M =
-51.301	-103.259	-207.444	-9.382	-55.536	-87.316	-49.492	-22.511	-92.597	1.249	72.354
-148.710	149.970	112.835	-113.720	-130.366	-86.618	167.171	-27.821	-21.842	38.494	-43.176
37.638	-25.106	-35.420	-130.279	-118.015	-22.046	-100.305	-131.915	100.891	-64.926	-61.330
-8.741	-20.577	112.384	-43.264	-84.121	-12.794	58.034	86.431	-14.979	-61.966	-21.623
-103.217	-63.893	56.005	53.865	-39.967	-48.560	-49.380	-236.715	153.991	-61.802	-144.366
40.233	-66.158	-58.651	38.631	10.385	81.492	-28.967	-68.606	-70.898	-17.650	-62.627
0.703	-10.429	-36.416	-114.653	-3.048	-41.980	-37.338	128.916	-109.345	-123.888	-168.019
82.051	-149.902	34.170	-217.586	75.077	-97.209	-34.211	96.350	-212.519	40.158	-106.142
-9.213	-165.142	66.124	-154.785	68.869	-50.361	13.336	-28.234	-2.480	-4.010	-138.490
-12.833	-88.713	43.519	-168.530	9.944	-103.860	-23.060	99.012	-154.963	44.679	-50.236
48.503	-39.075	-23.950	-51.814	-69.838	19.799	-6.492	-71.926	-2.192	-58.448	-28.877
-128.227	-57.915	-220.984	-124.077	-117.360	30.122	-91.137	-115.009	-126.540	-265.942	-65.984
35.964	82.942	-223.878	47.825	-63.292	-111.529	-61.899	127.524	-6.444	23.727	-17.334
-33.208	-65.772	-153.655	-99.639	-139.722	-16.476	-63.106	-71.749	-118.394	-134.962	61.462
158.134	8.365	35.043	-178.779	7.628	-113.410	4.051	80.338	-83.847	27.928	-101.081
Rows and columns are numbered from 0.
Report the entry directly above the centre entry.
Answer: -41.980
Report the bottom-right entry.
Answer: -101.081
The entry in the top-left corner is -51.301
The entry at row 0, column 1 is -103.259
The entry in the top-right corner: 72.354
The entry at row 0, column 2: -207.444
Report the entry directly above 66.124.
Answer: 34.170
The entry directly below the largest entry is -100.305
The top entry of the column that holds the smallest entry is 1.249
The entry just right of 10.385 is 81.492
The entry at row 2, column 0 is 37.638
Report the entry just left of -83.847.
Answer: 80.338
Report the maximum.
Answer: 167.171
Report the entry just right of the smallest entry.
Answer: -65.984
Report the entry directly below -61.966.
Answer: -61.802
The entry directly below -50.236: -28.877
Report the entry directly above -117.360.
Answer: -69.838
The entry just right of 112.835 is -113.720
Report the entry just left of -2.192.
Answer: -71.926
The bottom entry of the column that holds the largest entry -> 4.051
Report the entry directly above the largest entry.
Answer: -49.492
Report the entry just left of -3.048.
Answer: -114.653
Report the bottom-left entry.
Answer: 158.134
The entry directly below -22.046 is -12.794
Report the median of all entries.
Answer: -39.967
Report the entry directly above 30.122.
Answer: 19.799
The entry just right of -115.009 -> -126.540
Report the entry directly below -64.926.
Answer: -61.966
The entry directly below 72.354 is -43.176
The entry directly below 75.077: 68.869

Questions about the row below.
1) Report the median entry.
2) Report the entry just right of -1.58.
3) Report the entry just right of -5.50.
[-5.50 -0.42  1.16  2.03 -4.01  4.66 -3.20  4.02  2.69 -4.33 -1.58  3.79
  0.11  3.75 -0.87]
1) 0.11
2) 3.79
3) -0.42

W =
array([ -76.676, -105.988,  189.593,  -38.616,  -57.312,  -51.533,
        -61.538])
Report the entry just right of -76.676.
-105.988
The fourth entry from the end is -38.616
The 3rd entry from the right is -57.312
Report the first entry from the right.
-61.538
The second entry from the right -> -51.533
The 3rd entry from the left -> 189.593

Questions about the table below.
1) Report the entry just right of 2.57.
2) Report the third entry from the end, reading row by row.
3) Report the entry directly above 0.11.
4) Report the 1st entry in reading order.
5) Report the entry directly below 1.70.
6) Report the second entry on the main diagonal.
7) Report the fifth entry in reading order.
8) Report the fourth entry, reading row by row.
[[-2.69 -1.19 -2.46  4.14  2.30 -4.08  3.23  0.41]
 [ 0.66  3.63 -6.32 -5.76  3.79 -1.43 -2.23  0.67]
 [-1.11  1.63 -0.29 -2.69  2.57 -2.10  0.11 -1.40]
 [ 0.13 -1.86  2.18  0.98  1.03 -0.67 -0.89  0.39]
 [-0.54  0.05 -2.22  1.27  1.82 -0.73  1.70  0.41]
 [-3.07 -4.18  0.52 -0.99 -0.77  0.70  0.65 -0.52]]
1) -2.10
2) 0.70
3) -2.23
4) -2.69
5) 0.65
6) 3.63
7) 2.30
8) 4.14

x =
array([[-0.77,  4.07,  2.55,  4.31, -1.01, -1.00,  1.41, -0.66, -0.58,
         1.09, -0.95,  4.60,  1.44, -2.06],
       [-5.57,  3.37,  2.40, -0.07, -0.41, -4.12,  0.72,  0.11, -0.89,
         3.56,  1.85, -1.40, -0.77,  0.07],
       [ 3.69, -2.38, -4.99, -0.77, -1.03, -0.68,  0.66,  2.59, -1.67,
        -4.15, -3.86,  0.49, -0.79,  1.70],
       [ 3.15, -2.26, -5.17, -0.31, -1.52,  0.12,  0.36,  3.04, -2.39,
        -4.36, -3.95,  0.18, -0.90,  2.18],
       [ 3.89, -0.22,  0.86,  0.60, -0.27,  1.83, -0.98, -0.98,  1.60,
         1.65,  3.05, -2.72, -0.09, -1.43],
       [ 1.94, -2.33, -4.80, -0.22, -2.20,  1.56,  0.21,  2.61, -3.11,
        -4.40, -3.92, -0.77, -0.55,  2.61],
       [ 4.13, -2.72, -2.55, -2.58, -0.27, -1.93,  1.52, -1.35,  1.13,
        -2.74, -2.44, -0.57,  1.17, -0.33],
       [-3.32, -0.38,  2.50,  0.03,  0.85,  1.50, -2.96, -1.88,  2.16,
        -0.78,  1.64,  1.57,  2.24,  0.97],
       [-3.25, -0.60,  2.24, -0.37,  1.28,  1.51, -3.04, -1.73,  2.43,
        -0.95,  1.53,  1.35,  2.16,  1.07],
       [-1.87, -1.27,  0.74, -1.68,  3.46,  1.69, -3.03, -0.26,  3.33,
        -1.29,  1.06,  0.60,  0.96,  1.04],
       [ 2.85, -0.36, -0.63,  0.16,  4.16,  2.80, -2.45,  2.86,  2.46,
         0.99,  2.32, -0.20, -2.45, -0.44],
       [-0.90,  3.39,  2.97,  4.48, -1.39, -0.04,  0.49, -0.97, -0.58,
         1.20,  0.06,  4.75,  1.42, -1.70]])
What is the entry just right of -2.74? -2.44
What is the 2nd largest entry? 4.60
What is the entry just left of -2.38? 3.69
The largest entry -> 4.75
The entry just left of the largest entry: 0.06
What is the entry just right of -1.73? 2.43
The entry just left of -0.33 -> 1.17
The entry just right of -2.55 is -2.58
What is the entry just left of -0.41? -0.07
What is the entry just right of the smallest entry? 3.37
The entry just right of 3.39 -> 2.97
The entry just left of -2.33: 1.94
What is the fifth entry in reading order? -1.01
The third largest entry -> 4.48
The entry just left of -2.58: -2.55
What is the entry just right of 1.53? 1.35

Questions about the row below.
1) The largest entry?
2) The last entry?
3) The 2nd entry from the right?
4) The first entry from the left?
5) The 2nd entry from the left?
6) The entry just left of 3.15?
[ 1.61 -0.94  4.85 -4.48 -1.45  3.15 -5.35  1.97 -2.96  1.73]
1) 4.85
2) 1.73
3) -2.96
4) 1.61
5) -0.94
6) -1.45
